A small network was trained on invented records. Each row is its activation on one of them, seen along a few directions.
Records have a field called TUMO. Each example row is followed by its value.
Other fields move the rows too, some of them a lot.
(in the rows, 500 means zero)
Random noise pushes rows far along 4 fixed directions. That doesn't count. These rows show it; they differ only by the noise:
510	609	644	457	424	600	574	417	710	314	445	424	556	523	555	473	638
410	677	453	389	313	623	475	606	515	562	393	295	445	193	600	592	469
533	515	218	610	417	614	633	324	543	660	554	497	496	577	692	589	541
531	320	748	481	706	387	368	576	585	474	501	392	415	456	283	460	388
461	556	321	509	479	458	446	532	432	611	524	375	324	394	455	565	341
444	720	229	498	313	579	559	449	481	551	495	389	392	416	615	584	466

489	575	535	484	524	414	455	502	506	366	513	452	396	527	358	460	436
sed
519	400	498	483	459	616	504	497	568	635	478	390	516	360	596	572	486
sebob
518	649	423	512	434	479	562	356	590	295	555	458	396	648	455	463	498
tivur
487	615	580	462	478	471	485	488	562	322	482	438	444	513	408	458	499
sed
465	524	716	363	490	488	377	631	579	394	427	290	407	279	369	493	404
tivur
543	273	618	505	503	692	541	513	606	731	411	497	710	350	712	586	628
sebob
487	442	803	366	480	581	451	644	560	449	388	499	677	352	576	500	618
vefon
523	377	583	460	592	434	407	603	472	546	528	470	464	475	458	525	417
katu
577	478	435	593	513	526	642	285	619	408	595	585	533	781	561	446	601
zalu
440	486	528	458	522	435	415	677	332	588	452	570	524	370	448	489	443
fanav
439	521	546	399	449	520	418	649	467	565	449	351	429	264	479	525	403
zalu
479	465	419	455	530	415	386	636	372	608	543	438	371	413	457	564	333
katu
503	510	428	541	546	402	506	497	390	480	551	650	503	651	475	464	500
muvi
453	468	295	501	532	379	383	635	251	694	549	519	375	415	458	581	310
vefon
523	568	445	546	520	454	537	383	577	387	557	473	407	643	437	471	488
fem
426	557	636	422	581	305	346	709	333	391	468	546	424	428	252	410	376
fanav
508	463	875	411	587	452	458	592	573	275	433	592	642	555	417	382	625
muvi
509	705	390	534	407	516	597	322	599	296	547	463	435	665	501	478	553
lebu
522	382	671	480	606	479	436	538	597	506	483	400	470	435	413	493	458
fem
526	523	534	531	601	373	460	426	558	333	570	435	355	634	299	444	412
lebu

Which value of TUMO does each new row have?
512	549	467	511	436	587	553	408	601	482	500	415	502	494	560	532	542
lebu
521	228	511	552	716	351	380	629	314	722	555	626	493	514	398	498	371
muvi
524	418	514	521	531	546	513	470	576	580	497	442	503	468	538	532	504
fem
473	677	377	496	417	491	511	436	519	402	524	389	369	505	455	514	444
lebu
567	193	366	614	675	425	457	502	354	802	609	640	523	592	531	567	414
vefon
403	800	153	497	395	341	439	529	292	437	554	428	194	485	349	520	271
sebob
531	406	432	561	592	448	467	449	504	574	568	435	398	530	416	521	395
lebu
452	827	577	417	387	465	523	456	623	128	464	398	394	560	399	422	538
fem
490	552	399	508	418	587	547	454	549	569	485	423	482	440	600	558	513
fem
563	419	472	591	625	419	499	366	572	455	599	462	396	667	369	476	428
lebu
